These are the activations of a small neural network, seen along a few directions. Each row is one input.
Each table varies a few parts of the input and shows all the possible inputs, shuffled.
A made-up example of a description, with smaller parts first: one of 5 places around a ring, together with either a single point or one of 11 places along a line or (one of 3 separate values, together with one of 6 places along a line).
Shared parts are said once, and a part with two or three values counts as separate values.

Other details of the inputs shift rows strongly along two fixed directions, in all tables alike. That doesn't count.

Table:
x1: [-45 -44 -52  36 -21   3  16  16  12  90 -53]
x2: [  8 -26   2 -77  27  13 -11  -8 -77  14  66]
x3: [-83  22 -36  -5  -3  -5  14  21  19  37 -23]
x4: [ 123   47   89   67    9   42   -4  -36    6 -113   46]
x5: [ 40 -41  -6 -49  -1  18   0 -32 -71  10  43]
x6: [-18   3   9 -89  22  13  -8 -26 -81  -8  40]
x7: [-67 -52 -56 -22 -17 -42  -3  46  22  72 -44]
x8: [ 20 -33   2 -61 -16   8  14 -42 -79  -3  31]
x9: [-67 -32 -44  17 -12 -18  26  38  18  84 -47]
x10: [118  47  80  59  54  25 -18 -18   0 -92  74]
x11: [-25  33  -5  20  -2 -38 -32  20  64 -26 -24]
x12: [ 22 -24 -23  51  -2 -19 -36  33  75  -7 -33]
x13: [-58 -18 -42  17  29 -20   5  46  26  67 -22]
x14: [-20  28   6  45  15 -12   1  24  75  -8 -30]
x15: [ -16  -13   -8  -63   12   27   41  -14 -107   44   39]
x16: [ 14 -17  14 -27 -16  36  44 -49 -81  16  30]
x17: [ 24 -14   0 -65 -23  22  11 -49 -79  -1  10]
x18: [ 33 -22   8 -12   4  37  27 -40 -81  30  37]
x19: [ 40   6  13  73  -5 -34 -37  32 103 -63 -37]
x20: [ 26  46  10  59 -16 -26 -38  12  89 -62 -36]
x21: [ 42   5  13  72   4 -39 -42  45 109 -54 -30]
x22: [-40 -56 -64  -1 -41 -24   1  31  21  63 -65]
x23: [-78 -37 -46 -32   3 -38 -14  59  23  60 -29]
x24: [ 51  -6  23   4 -22  47  29 -35 -67   2  18]
x25: [ 49  66  54  11   7  30   8 -34 -13 -68  50]
x26: [-69 -33 -51 -25 -23 -35  -3  13  30  57 -64]
x27: [-56   0 -40 -10 -33 -31  -7   3  26  33 -46]
x28: [ 12  34  23  45  27 -42 -50  36 105 -64 -24]
x29: [ 12  21   8 -28 -41  51  40 -57 -72   8  19]
x30: [ 31 -15  16 -17 -15  38  37 -37 -81  21  26]
x31: [ -5  55  22  56  45 -12 -20  38  94 -51 -14]
x32: [ 32   3  10  65  33 -39 -58  53 113 -42  -4]
x33: [ -8 -12  12 -77  19   4  -5 -15 -76 -13  53]
x34: [-79  -2 -45   0 -44   0  34   0  16  73 -48]
x35: [-18 -42 -12 -90 -10   3  19 -31 -98  27  36]
x36: [ 78  41  58  25  -1  46  10 -41 -11 -64  25]
x37: [ 112   69   93   46   25   38   -6  -40   17 -114   50]
x38: [-29  21   1  45  32 -20  -4  42  69 -14 -13]
x39: [-22  25   6 -75   5  12 -11 -31 -81 -15  42]
x40: [-83 -32 -45  11 -11 -21  31  27  24  74 -45]
Description of these inputs: one of 2 separate values, together with one of 4 places along a line, together with one of 5 places along a line.
Changing only the choice among 2 separate values turns x39 into x3. The same change can be made to x21. Which row results?
Answer: x30
Changing only the choice among 2 separate values turns x32 into x10. The same change can be made to x27. Which row results?
Answer: x34
A walk changes only the place on the line of 4. It starts at x19 and steps to x8. List the rest of the walk in order.
Answer: x35, x33
Which other rows does x40 become when the place on the line of 4 takes its other values? List them by row number.
Answer: x4, x16, x38
Which other rows does x24 become when the choice among 2 separate values takes its other values? List them by row number.
Answer: x22

Table:
x41: [ 51  34  47  23 -16  24  26 -36 -21 -52  15]
x42: [ -6  28  -5  50   3   5 -12  19  55   7 -28]
x43: [  4 -21 -23  14 -17 -20 -22   8  31   9 -20]
x44: [-41   9  -1 -21  -1 -29 -11  22  33 -19 -13]
x45: [-28 -13  -2  -6  33 -34 -10  46  23   3   3]
x46: [  3 -34 -28  -9 -28   7   6  -8 -13  34 -26]
x47: [-35  21 -19 -10  19 -20 -26  35  26  -1   3]
x48: [ 58   5  32 -26  10  -9 -37  -3 -19 -62  42]
x49: [ 61   7  47  37  11  34  24 -15 -21 -33  39]
x50: [ 86  12  33  45 -12  19  -8 -19   5 -58  16]
x51: [-23   7 -19  16 -21  21  21  -5 -22  46 -12]
x52: [ 38  42  27  -7  32  20 -25 -18 -19 -48  43]
x53: [ -7 -18  -2  32  11   3  16  21  31  25 -19]
x54: [-18 -18  -9  24  17 -18   4  24  33  24  -6]
x55: [-28  15   4  16   3 -25 -16  15  63 -25 -33]
x56: [-23 -19  -6   9  32 -21  -6  29  29  14 -10]
x57: [-30   9  -7   9 -16 -18   4  -1  38  -1 -26]
x58: [-56 -14 -48 -56 -17  17  19 -23 -71  79   9]
x59: [-28 -53 -42 -71 -21  -2   1 -19 -68  55  -7]
x60: [  22    0   21  -70  -24   47   51  -71 -114    3   29]
Changing only one part turns x47 into x58. The same change can be made to x48. Which row results?
Answer: x43
What is each input in this table made of?
Answer: one of 4 separate values, together with one of 5 places along a line
A walk changes only the place on the line of 5. It starts at x49 and steps to x53. List the rest of the walk in order.
Answer: x54, x56, x45
Which other rows does x52 become when the choice among 4 separate values takes its other values? List them by row number.
Answer: x55, x56, x59
A walk changes only the place on the line of 5. It starts at x41 and steps to x60. List the rest of the walk in order.
Answer: x57, x55, x44
